A small network was shown many inputs. Here are its activations along a few directions, one row for each input.
In each table, some parts of the input vary, and every possible input appears once, in random order.
A made-up example of a description, with smaller parts first: line(4) and (point or ring(11) or (values(2) and ring(8))).
Shared parts are said once, and a part with two or three values counts as separate values.

Other details of the inputs shift rows strongly along two fixed directions, in all tables alike. That doesn't count.

Table:
row 1: [ 17 -67 -20  60 -30  13  28 -36  40  38   8]
row 2: [-20  51  28 -56  51  -7   9   5 -53 -38  -9]
row 3: [-55  30 -21  24 -47   4 -33  -9  21   6  10]
row 4: [ 41 -40  42  -3  73  16  51   6   9  33 -23]
row 5: [-30  40  45 -34  38   1   5  33 -55 -14 -16]
row 6: [-26  51  33 -48  42  -1  12  20 -52 -35 -16]
row 7: [-51  25 -24  22 -42   4 -33 -18  21  -4  11]
row 8: [ 51 -58 -22  69 -18  15   9  -8  66  29  38]
row 9: [-30  22 -46   0 -37   1 -13 -37   8 -17   9]
row 10: [ 53 -68 -24  63 -22  19   7  -8  43  24  30]
row 11: [-50  35 -64  10 -55 -38 -29 -11   4   8  -3]
row 12: [-45  21 -30  14 -49  11 -20 -13   3  -3   3]
row 13: [-70  36  10 -52  47  15  18   6 -37 -11 -14]
row 14: [-18  35 -27  -7 -68 -60 -55   5   6  -4   2]
row 15: [ 32 -45  53   7  69  16  38  20   2  47 -25]
row 16: [ 59 -58   0  67 -37   0  23 -23  29  19  10]
row 17: [-14  36  19 -54  34   4  24  14 -62 -37 -21]
row 18: [ 75 -47 -16  45 -15   2  17 -38  51  25   5]
row 19: [-24  49   7 -54  34 -42  10  32 -80 -15 -31]
row 20: [ -4  21 -20 -13 -56 -18 -36 -24  15 -34  11]
row 21: [ -6  34  15 -57  42   0  24   0 -62 -35 -15]
row 22: [ 24 -76  52 -18  44  10  52   6 -15  26 -17]
row 23: [-14  46 -75  11 -53 -33 -59  23   2 -13  23]
row 24: [-38  34  37 -78  41 -12  -9   7 -34 -29  -5]
row 25: [-14  29 -39  16 -46  14 -48  16   7 -24  25]
row 26: [-24  24   6   5 -55 -17 -53   0  24 -18  13]
row 27: [  3  55 -49  10 -55 -46 -57   5  14  -9 -15]
row 28: [-25  43  34 -45  57  10 -11  26 -34 -18 -28]
row 29: [-17  57  19 -60  64   2  -8   7 -29 -30 -22]
row 30: [ 14 -64  70  -9  49   4  38  20  -4  50 -10]
row 31: [  5  35 -20  12 -39   2 -40  -6  16 -26  -8]
row 32: [  2 -61  12  -7  52  25  76 -14 -14  36 -15]
row 33: [ 34 -56  18  -5  86  21  48   7   0  25  17]
row 34: [ -8  39  -3  28 -48 -13 -38  -2   6 -28  11]
row 35: [ 53 -71   0  45 -49  -6  20 -25  53  22  12]
row 36: [ 22 -61  31   6  76  26  40  26  -6  33   9]
row 37: [ 43 -60   4 -14  72  25  58   1 -14  23  10]
row 38: [  2  38 -16  12 -43   4 -42   2  14 -18 -10]
row 39: [ 45 -63  13  53 -46 -12   4 -22  71  31  20]
row 40: [-44  37 -41   9 -40  -5 -30 -38  27 -16  19]
row 41: [-42  21  41 -67  24   4  -1  31 -53 -21 -24]
row 42: [ 13  39 -27   5 -39   0 -29 -10  18 -27  -7]
row 43: [  2  25 -46   7 -37  11 -29   3  10 -30  25]
row 44: [ 58 -56   5  72 -42   3  23 -16  30  30   8]
row 45: [ 19 -59  34   9  72  29  38  35  -5  46   6]
Description of these inputs: values(5) and (point or (values(2) and line(4))).
Question: Changing only the values(5) part turns row 32 into row 35. The same change can be made to row 1. Which row results?
Answer: row 22
Question: Which other rows does row 19 become when the values(5) part takes its other values? List them by row number.
Answer: row 11, row 14, row 23, row 27
Question: A walk changes only the line(4) part. It starts at row 24 and steps to row 39. List the rest of the walk in order.
Answer: row 26, row 30
Question: Which other rows does row 15 become when the values(2) part takes its other values? List them by row number.
Answer: row 38

Table:
row 46: [-25  12  15 -37  58  25  18  21 -37  -9  -4]
row 47: [  2 -29 -23  46 -44  -6  -5 -15  38  23  14]
row 48: [  6 -20 -13  50 -44   1 -17 -12  45  19  21]
row 49: [-22  62 -13 -10 -39 -21 -49  11 -17 -35  -5]
row 50: [ 21 -78  21   6  43   1  61  -4  -3  57 -10]
row 51: [-32  10   8 -50  64  19  29  19 -48  -8 -14]
row 52: [-47  59 -16 -18 -37 -11 -36  -6  -9 -30  -8]
row 53: [ 19 -25 -39  41 -40  -3  -3 -25  34  14  18]
row 54: [  6   8  44 -45  46  10  13  27 -38 -17 -18]
row 55: [  2   5  40 -42  40  -9  20  20 -36  -5 -21]
row 56: [ 44 -74  29  13  58  23  58  -8  10  37   1]
row 57: [ 13 -23  -3  39 -37  -4 -13 -18  41  14  14]
row 58: [ 51 -19  -9  42 -21 -11 -13  -3  41  18   7]
row 59: [-33  55 -24 -19 -22   0 -27 -10 -10 -36   0]
row 60: [ -6  56 -17 -16 -26 -15 -36   3 -10 -42   5]
Question: What do these inputs look like to the network?
Answer: values(5) or (values(2) and ring(5))
Question: List by row number the other inputs of the same sort as row 58.
Answer: row 49, row 54, row 55, row 60

Table:
row 61: [-12  36  11 -23   5   4 -21  12 -16 -27  -3]
row 62: [ 41 -34  31 -14  61   8  39  15 -19  14 -10]
row 63: [ -4  42   8 -26   6  -2 -22  17 -17 -31  -3]
row 64: [ 38 -36  30 -17  54  -6  45  10 -23  20 -19]
row 65: [ -8  41   6 -29  -5 -15 -19  12 -21 -26 -12]
row 66: [-58  23 -14 -23  -2   0  -8   7 -24  -4  -1]
row 67: [-42  32 -20 -28   3  -1   0  -7 -26 -17  -4]
row 68: [ -8 -44  13 -13  70  22  52   6 -18  36  -9]
row 69: [-22  11 -43  30 -60   2 -33 -26  37  -8  23]
row 70: [  2  20 -26  49 -95 -24 -55 -17  48  -7  15]
row 71: [ 50 -61  12  62 -22   2  10 -12  53  38  15]
row 72: [ 58 -62   7  58 -29  -8  19 -22  46  37   6]
row 73: [-35  32 -14 -26  13  20  -6   4 -21 -26   2]
Question: What do these inputs look like to the network?
Answer: values(5) or (values(2) and line(4))
Question: Which of the alternatives is row 67?
Answer: values(5)
